Each row below holds a small network's activations on one input, seen along a few directions.
Each table varies a few parts of the input and shows all the possible inputs, shuffled.
A made-up example of a description, with smaller parts first: one of 4 places along a line, together with either a single point or one of 11 places along a line or (one of 3 separate values, together with one of 5 places around a ring).
Shared parts are said once, and a part with two or three values counts as separate values.

Table:
R1: [ 39 -17  15 -18  -1 -11  33 -15 -15  12 -22  -5 -10  36]
R2: [ 22  43  15  21  30  12  19 -21  26   3  38   0 -13   2]
R3: [  3  26 -37  -3  16  -8 -27 -18  14  -2  31  26 -18 -27]
R4: [  6 -13  29 -14 -29   5  25   1  -2   9 -30  -7   5  34]
R5: [-19   6  36  44  10  15  24   1 -26  -7   8 -37   4   2]
R6: [ 38  12  12 -10  -4   1  26 -16  25  19 -10  11  -8  27]
R7: [-41  -3 -14  21  -3  -6 -24  19 -35  -6  -5 -17  -4 -38]
R8: [-25  30  36  44   9  18  12  -8   8 -10  39 -23  -3 -10]
R9: [ -8 -16   2 -45 -10  44  20  37  91  -9  41  -2  60  17]
R10: [-10 -31  -4  -9 -20 -17 -23  15 -46   0 -44  -7   5  -1]
R11: [-49 -14  -4   3 -28 -11 -25   3 -22 -17 -15  -2  15 -13]
R12: [ -5  19 -22  20  42  -7 -31  -6 -14   0  19   7 -24 -33]
R13: [  1 -25 -15 -22 -29 -27 -16   0 -17  -3 -34  20   6  17]
R14: [-16 -36 -42 -57 -14  30 -27  40  87 -16  22  27  55  -6]
R15: [-31  -2  41  22 -21   6  22  -3  -9 -10 -10 -26  22  15]
R16: [  2 -21  36   7 -16  -1  23   8 -38   4 -29 -27   8  14]
R17: [ 35  -1 -39 -15  23 -16 -13 -18  -8   5   6  26 -25  -8]
R18: [ 32 -24 -25 -27 -10 -28 -19   3 -27  12 -39  19 -16  13]
R19: [-49  16 -17  21   3  -3 -31   3  -3 -20  26   8  -3 -36]
R20: [ -5  33  22  34  34  16  22   3 -11   2  33 -21 -25 -26]
R21: [ 53  19  10   7  28   8  31 -15   4  16   3  -3 -21  13]
R22: [ 31  -1 -31 -26  -9 -24 -21 -11  21  19 -28  33 -10   7]
- Describe the family of inputs behind these rows. => one of 2 separate values, together with either a single point or one of 10 places around a ring
- Changing only the choice among 2 separate values turns R6 into R22. The same change can be made to R8. Which row results? => R19
- Which other rows does R1 become when the choice among 2 separate values takes its other values? List them by row number. => R18

Table:
R23: [ -9  22  -8  26  -7 -22 -34  -9 -18   9 -17   7 -21 -23]
R24: [ 25  -5 -18   1  13 -13 -11  20 -30   8 -34  -5 -11 -16]
R25: [ 19 -19 -13  -9   2  -9  -7  16 -22  20 -32  -7  -7  -6]
R26: [ 20  22  13  18  23 -19   6 -34 -31   8  -6   5 -34  10]
R27: [-25  42  69  64  21  34  52 -13 -34  -1  41 -55 -18 -14]
R28: [ -1 -33   6  -9  -8   2 -12  27 -23   7 -40  -9   6   2]
R29: [  4 -13 -28   0  20  -9 -10  -2 -23 -12  20  11 -10 -15]
R30: [ 26 -14 -28 -43   2  18   5  22  57  16  14  15  19   4]
R31: [-13   9 -21  -2  17  -8 -18 -16 -19  -9  23  15 -18 -13]
R32: [-34 -18  -6 -11 -25  -8  -5 -14   5 -21   2   3  23  11]
R33: [  6 -28 -31 -36  -9  -1   7   7  -6   4  10   4  -1   1]
R34: [ -2  24 -18  -7  -2   2 -23  -7  62   1  28  24   5 -11]
R35: [ 23 -29  28 -16 -13  -2  24  -3 -18  10 -30 -10  -5  35]
R36: [  5  23 -18  -8  30  11 -20  -1  43  -1  27  23   0 -10]
R37: [ 24   3 -24  -8  31  13 -13  13  39  -1  23  20   9 -12]
R38: [-12  -1  -4 -18 -15  14  -7   0  66 -10   5  15  46  14]
R39: [-61  24  33  47  18  40  29   6 -22 -20  71 -50  -4 -32]
R40: [-21  -5   7  17 -17 -15 -17   0 -13  -3 -40  -5  16   3]
R41: [  9  21  18  12 -21 -17  18 -34  -9   9 -18   9 -22  21]
R42: [ 33   0 -33 -34  13  15   0  25  48   3  11  15  14  -7]
R43: [-10 -22  15   3 -21 -11 -11  23 -20  -4 -42 -11  22  11]
R44: [-45  41  35  42  32  61  28  21  38 -12  76 -43  14 -29]
R45: [ 15  -3 -12  26  28 -16 -23   8 -38   5 -21   2 -16 -23]
R46: [ 49  -1   1  -7   9 -14  23  -8 -27  10 -23  -5 -21  15]
R47: [ -2 -19   4 -33 -17  15  -2  26  62 -11   3  10  54  22]
R48: [-15 -44  -8 -36 -15   7   0  16  -5 -10   1   0  11  10]
R49: [ 43 -14   7 -17  -3 -10  28 -13 -18  22 -22  -7 -17  27]
R50: [ 14  25  15  19 -10 -24   3 -40 -15  10  -6   6 -31  10]
R51: [-21 -34   1 -25 -30   0   0  11  -3 -22   0  -1  31  17]
R52: [  8 -28  -7 -45  -6  29  -1  31  58   3   6  13  33  12]
R53: [-18  11 -21   0 -14 -13 -22 -21  -2  -8  24  16 -14 -15]
R54: [-10  18 -15 -15 -13   6  -7  -1  69   0  16  27  13   1]
R55: [  5   0  29   8 -23 -13  19 -32  -9  -2 -30  -5   8  35]
R56: [ 15 -14 -34 -27   3  -2   1   9 -15  -8   7   5  -5 -11]
R57: [ 40   1   7  19  25 -17  14 -21 -35   7 -10   2 -25   9]
R58: [-51  36  49  72  24  33  18  18 -36  -3  31 -55 -10 -42]
R59: [ -4  18  -6  25  26 -19 -30  -5 -34   6 -18   4 -25 -21]
R60: [ 15 -18  37  -5 -28 -12  24  -7 -16  -1 -32 -10  13  44]
R61: [-29   4 -18  -7 -25 -11  -4 -15   6  -9  13  19  -7  -2]
R62: [-15  17  -2  20 -16 -16 -20  -4 -13   7 -30   8 -12 -11]
- Changing only one part turns R48 into R52. The same change can be made to R39. Which row results? => R44
- Describe the family of inputs behind these rows. => one of 4 places along a line, together with either a single point or one of 9 places around a ring
- Which other rows does R49 become when the place on the line of 4 takes its other values? List them by row number. => R25, R30, R33

Table:
R63: [-14  34   0  30  27  25  -1  -3  45  -6  49   2  -3 -29]
R64: [ 41 -34 -80 -90 -15 -14 -42  14  74   5 -23  69  27  15]
R65: [ 32 -19  28   4  -1 -26  15 -18 -57  16 -53 -14 -21  30]
R66: [-30  19  -5  12  23  22 -14  -7  13  -2  48  -6   0 -27]
R67: [ -6  15  -5  27   8 -18 -29  -4 -35  11 -10   9 -19 -21]
R68: [  1  -1  30  16 -10   6  31  -5 -17 -13   3 -17  -2  10]
R69: [-23  11  28   9  13  40  23  26  33   0  43 -33  27  -9]
R70: [ 14  15  -6  12  22   9   7   2 -18  -1  26 -11 -25 -25]
R71: [-41  -3  28   5  -1  29  12   3  11  -6  33 -23  24   4]
R72: [ 36 -67 -38 -91 -44 -12 -11  24  76   2 -37  46  52  51]
R73: [-20  10  25  12 -19 -10  18  -8 -27  -6 -14 -11  -8  17]
R74: [-10  22 -21  12   3  -5  -1  -2 -18  -3   1  -7 -24 -23]
R75: [-15 -15  19  21 -14  -9  -2  10 -31  -8 -23 -17  14   2]
R76: [ 35  14  -1  22   9 -36  -6 -32 -49  11 -42  12 -41   5]
- Describe the family of inputs behind these rows. => one of 2 separate values, together with either a single point or one of 6 places along a line
- Changing only the choice among 2 separate values turns R63 into R69. The same change can be made to R70. Which row results? => R68
- Which other rows does R74 become when the choice among 2 separate values takes its other values? List them by row number. => R73

Table:
R77: [-36  19  51  68   6  -8   5 -13 -79  -3 -18 -44 -21 -13]
R78: [ 15 -47 -20 -51 -46 -37 -19  -3  -7   6 -64  26  13  38]
R79: [-11 -12 -49 -26  14   8 -36  28  47 -10  21  29  24 -23]
R80: [ 23  20  -8 -18  13  17  10  -5  68   5  24  20  13  11]
R81: [ 55   7  -2  -7   2 -24   9 -22  -1  22 -31  20 -23  24]
R82: [-20  41   2  28  20  23   2 -10   8  -6  63 -16 -17 -38]
R83: [ 25 -19 -46 -22   4 -29 -35   9 -24   9 -40  23 -14 -12]
R84: [ 10  31  15  40  20 -19  -2 -28 -65   2   5 -10 -52 -18]
R85: [  0  -7  20 -15   3  36  33  21  30  -9  30 -23  29  11]
R86: [-19 -41 -25 -53 -35   3 -17  14  65 -14  -2  34  49  26]
R87: [-67  32  41  53   1  34  11  14  -5 -11  40 -41   3 -32]
R88: [ 25 -24  22   4  -3  -5  39  -3 -37   8 -26 -18  -5  26]
- Describe the family of inputs behind these rows. => one of 2 separate values, together with one of 6 places along a line
- Changing only the choice among 2 separate values turns R79 into R83. The same change can be made to R85. Which row results? => R88
- Which other rows does R81 become when the choice among 2 separate values takes its other values? List them by row number. => R80
